A small network was trained on invented records. Each row is its activation on one of them, seen along a few directions.
After each row come some of the record's fields: D, P, G, E.
A field that a record lacks is left out.
The largest differences between rows may come from other fields.
In the rows, zero is written as 500.
Random noise pushes rows far along 3 fixed directions. That doesn't count. These rows show it; they differ only by the noise:
[539 459 406 478 543 453 615 403 447 507 524 496 659 543 509 481 428 541
 552 559 548 431]
[552 430 397 415 549 487 624 382 388 562 495 439 712 520 549 517 439 534
 532 531 483 389]
[511 417 262 366 521 489 510 309 299 735 462 445 814 635 699 479 397 584
 452 508 446 225]
[498 432 318 460 555 453 575 373 381 587 504 492 705 604 550 437 417 586
 523 580 530 332]
[495 304 254 293 632 550 652 329 164 719 416 308 840 533 574 495 480 609
 495 574 342 183]

[418 479 588 613 615 466 740 574 670 160 597 555 444 339  72 453 621 447
 648 653 636 722] => D=d1 P=p1 E=e2
[558 704 502 618 287 411 158 501 668 629 537 707 354 727 828 474 317 500
 411 345 607 544] => D=d2 P=p2 G=g3 E=e4
[507 530 637 541 527 507 561 598 653 295 529 532 382 395 315 551 583 406
 557 529 546 683] => D=d3 P=p1 G=g1 E=e1
[470 476 340 611 521 365 534 390 402 604 551 604 513 663 527 315 356 645
 504 595 621 315] => D=d2 P=p2 G=g1 E=e2
[557 383 539 450 570 508 694 500 370 512 484 380 532 384 421 514 520 509
 554 524 426 497] => D=d1 P=p1 E=e1
[530 475 461 729 524 299 656 437 447 490 611 640 407 618 447 275 339 645
 568 633 732 419] => D=d2 P=p2 G=g3 E=e2
[580 465 526 576 509 415 622 478 465 504 543 526 440 513 474 443 426 529
 546 533 573 509] => D=d2 P=p2 G=g3 E=e1
[471 415 395 495 542 485 549 494 331 603 476 443 530 533 520 381 484 615
 505 583 479 370] => D=d2 P=p2 G=g3 E=e3
[558 494 506 378 527 564 578 448 484 479 469 408 600 401 493 609 515 462
 526 464 413 506] => D=d2 P=p2 G=g1 E=e5
[477 355 576 293 672 711 604 603 256 509 350 184 432 279 372 665 692 504
 519 486 146 433] => D=d3 P=p1 G=g3 E=e4
[476 616 395 679 382 350 258 513 555 617 560 703 384 773 717 328 305 619
 474 492 653 465] => D=d2 P=p2 G=g2 E=e4
[297 468 315 482 570 537 318 581 415 572 431 505 454 609 455 376 568 610
 462 609 423 356] => D=d3 P=p2 G=g1 E=e4
[513 337 449 503 644 481 733 496 331 486 484 402 485 457 324 429 528 574
 588 650 485 428] => D=d2 P=p2 G=g3 E=e1
[636 755 540 820 267 242 293 377 781 516 675 885 335 839 793 409 174 507
 456 400 891 553] => D=d2 P=p2 G=g2 E=e2
[539 611 656 435 341 569 336 544 679 511 497 523 523 410 631 652 550 326
 412 290 443 690] => D=d1 P=p1 E=e3
[646 538 659 572 459 445 603 509 612 404 551 544 385 437 473 553 445 421
 557 458 586 662] => D=d2 P=p1 G=g1 E=e1
[518 475 670 621 591 471 679 637 599 226 555 505 312 388 217 511 588 454
 621 607 591 705] => D=d3 P=p2 G=g2 E=e1
[719 422 715 410 521 522 792 491 418 467 498 336 509 260 466 659 498 408
 569 407 391 615] => D=d2 P=p2 G=g3 E=e1
[712 548 634 532 410 389 641 387 508 546 581 541 542 466 652 566 317 456
 516 367 566 541] => D=d2 P=p2 G=g2 E=e2
[562 559 493 411 423 529 410 472 553 552 478 489 592 505 646 596 461 442
 476 403 459 545] => D=d2 P=p2 G=g3 E=e5
[419 641 535 343 375 661 180 548 609 580 425 462 550 447 682 664 575 404
 378 274 291 565] => D=d1 P=p1 E=e4
[614 486 601 412 497 578 491 534 423 570 429 375 392 427 594 631 501 463
 498 395 346 525] => D=d2 P=p1 G=g3 E=e4
[605 458 708 430 574 541 797 517 530 293 519 387 528 225 293 651 588 382
 583 492 458 641] => D=d3 P=p2 G=g1 E=e2
[710 366 696 444 576 492 871 503 341 461 510 312 498 270 418 603 488 458
 610 474 418 588] => D=d2 P=p2 G=g2 E=e1
[322 525 436 470 550 559 471 570 704 287 516 551 598 424 237 490 664 423
 551 598 541 662] => D=d1 P=p1 E=e5
[510 539 497 325 409 602 266 501 406 734 399 411 555 515 787 629 497 463
 354 308 275 390] => D=d3 P=p2 G=g3 E=e4
[701 475 674 465 499 472 761 426 455 463 534 416 536 330 502 621 434 437
 554 418 486 565] => D=d2 P=p2 G=g3 E=e2
[401 585 204 398 358 509 130 382 486 802 444 594 724 758 859 426 392 561
 343 427 472 276] => D=d2 P=p2 G=g1 E=e5
[499 471 496 312 509 608 525 467 526 473 444 405 729 387 494 650 613 382
 461 466 409 508] => D=d3 P=p2 G=g3 E=e5
[416 558 674 618 601 543 477 769 560 236 489 465 121 394 259 502 608 554
 611 576 447 682] => D=d3 P=p2 G=g2 E=e4
[197 563 299 573 524 542 194 595 521 521 470 591 406 656 445 314 576 650
 450 591 476 401] => D=d1 P=p1 E=e4
[591 564 567 499 394 513 407 497 516 581 486 498 446 516 684 545 449 481
 447 392 485 518] => D=d2 P=p2 G=g3 E=e3
[365 406 490 372 615 646 540 610 448 428 425 343 532 329 282 546 709 470
 533 551 317 560] => D=d1 P=p1 E=e4
[427 401 450 455 611 547 555 531 413 478 454 430 501 476 362 491 603 515
 509 594 442 431] => D=d3 P=p1 G=g3 E=e1
[468 503 418 599 487 445 440 509 484 535 508 571 428 620 529 364 457 592
 496 583 597 438] => D=d2 P=p2 G=g3 E=e3
[610 505 493 561 468 405 582 377 441 590 552 548 501 573 603 471 353 543
 497 466 571 410] => D=d2 P=p2 G=g3 E=e2
[384 604 552 416 515 672 240 679 514 454 390 407 297 447 519 597 619 528
 470 424 269 525] => D=d3 P=p2 G=g3 E=e4
[550 741 692 543 303 500 225 610 814 417 536 651 340 496 653 624 467 347
 440 301 535 748] => D=d3 P=p2 G=g1 E=e4
[343 448 324 377 571 564 545 414 556 429 496 494 821 461 335 498 630 450
 495 594 511 460] => D=d1 P=p1 E=e5
[678 463 628 519 482 439 690 472 454 503 542 456 489 429 537 553 420 466
 551 449 524 570] => D=d2 P=p2 G=g2 E=e1
[301 470 414 426 566 623 364 583 408 547 417 409 477 466 428 471 632 569
 462 516 313 422] => D=d1 P=p1 E=e4
[734 736 683 497 269 451 410 386 814 446 587 646 567 501 763 720 340 301
 458 243 622 709] => D=d2 P=p2 G=g3 E=e5
[526 634 502 498 363 466 305 418 591 609 522 617 539 605 736 551 389 458
 386 347 516 439] => D=d3 P=p2 G=g1 E=e2
[475 449 449 576 544 472 540 536 417 506 495 491 417 544 457 378 493 604
 536 609 540 445] => D=d2 P=p2 G=g3 E=e3
[699 516 567 566 441 412 589 354 449 600 555 535 477 590 688 545 323 502
 490 408 582 430] => D=d2 P=p1 G=g2 E=e2
[509 740 538 546 273 477  73 504 680 641 509 680 396 688 866 560 366 455
 343 267 506 508] => D=d3 P=p2 G=g3 E=e4
[455 590 783 531 599 658 493 796 629 145 451 384  87 254 213 639 703 468
 619 500 354 779] => D=d3 P=p1 G=g3 E=e4

Here are new rows. What are their fields?
[281 388 220 520 627 475 426 491 350 594 456 535 535 675 392 291 546 652
 470 707 516 248] => D=d3 P=p1 G=g1 E=e1
[510 412 429 645 592 387 636 487 436 458 542 552 413 614 383 359 441 600
 586 671 651 449] => D=d2 P=p1 G=g2 E=e1
[614 533 540 483 418 517 371 485 416 683 462 461 411 584 768 567 401 514
 441 360 413 447] => D=d2 P=p2 G=g2 E=e4
[588 435 544 409 498 559 582 488 357 593 448 356 537 410 583 556 514 509
 484 451 382 451] => D=d2 P=p2 G=g3 E=e3
[605 646 590 723 377 349 407 492 715 435 602 730 287 651 585 446 345 479
 515 464 754 632] => D=d2 P=p1 G=g3 E=e1
[659 479 559 437 433 496 537 414 395 672 481 432 533 490 702 587 407 469
 450 365 425 441] => D=d2 P=p2 G=g3 E=e1
[529 499 556 485 513 500 564 474 508 463 512 488 518 453 470 564 505 459
 497 472 488 502] => D=d3 P=p2 G=g3 E=e2
[498 600 604 647 388 414 445 516 711 414 597 676 437 522 488 454 474 424
 479 453 678 655] => D=d1 P=p1 E=e3
[321 459 454 603 661 525 479 657 462 358 475 493 248 522 230 383 611 619
 574 681 477 482] => D=d3 P=p1 G=g3 E=e4
[282 463 363 479 599 559 525 545 638 294 509 532 651 450 191 427 690 470
 556 684 571 584] => D=d1 P=p1 E=e5
[269 595 225 452 415 513 172 436 670 579 500 673 742 691 581 414 527 483
 388 510 565 432] => D=d1 P=p1 E=e5
[538 530 498 533 436 476 444 496 500 561 501 527 465 546 607 465 450 524
 472 477 536 488] => D=d2 P=p2 G=g3 E=e3
[202 547 175 595 494 433 294 458 703 435 558 751 701 733 378 262 551 547
 465 702 747 445] => D=d1 P=p1 E=e5
[555 671 630 445 317 536 364 429 733 486 545 583 633 439 672 670 479 323
 404 265 510 638] => D=d1 P=p1 E=e2
[555 527 532 305 396 583 461 362 513 639 477 439 778 409 685 688 508 352
 383 282 369 476] => D=d1 P=p1 E=e2
[510 634 333 473 337 440 248 323 604 683 521 667 703 727 823 495 330 491
 375 389 584 366] => D=d2 P=p2 G=g1 E=e5
[639 565 643 357 416 616 392 513 394 665 412 340 409 400 764 695 455 474
 435 251 236 488] => D=d2 P=p2 G=g3 E=e4
[616 469 563 364 481 588 463 496 297 699 408 313 477 451 730 641 450 518
 459 339 255 418] => D=d2 P=p2 G=g2 E=e4
[278 415 267 336 622 646 384 543 386 540 381 389 638 520 405 465 671 561
 466 632 342 333] => D=d3 P=p2 G=g1 E=e5
[428 562 550 724 570 398 579 667 747 131 600 650 291 494 163 378 527 524
 689 709 734 773] => D=d2 P=p2 G=g2 E=e5
[480 403 538 560 646 475 716 539 415 365 525 447 428 437 268 465 553 547
 588 634 521 486] => D=d3 P=p2 G=g2 E=e2
[557 523 585 499 459 474 491 518 537 492 515 515 512 491 567 565 473 439
 481 443 512 550] => D=d3 P=p2 G=g2 E=e1
[810 577 862 564 389 426 718 479 589 417 591 490 368 313 584 672 366 370
 557 299 538 726] => D=d2 P=p2 G=g3 E=e2
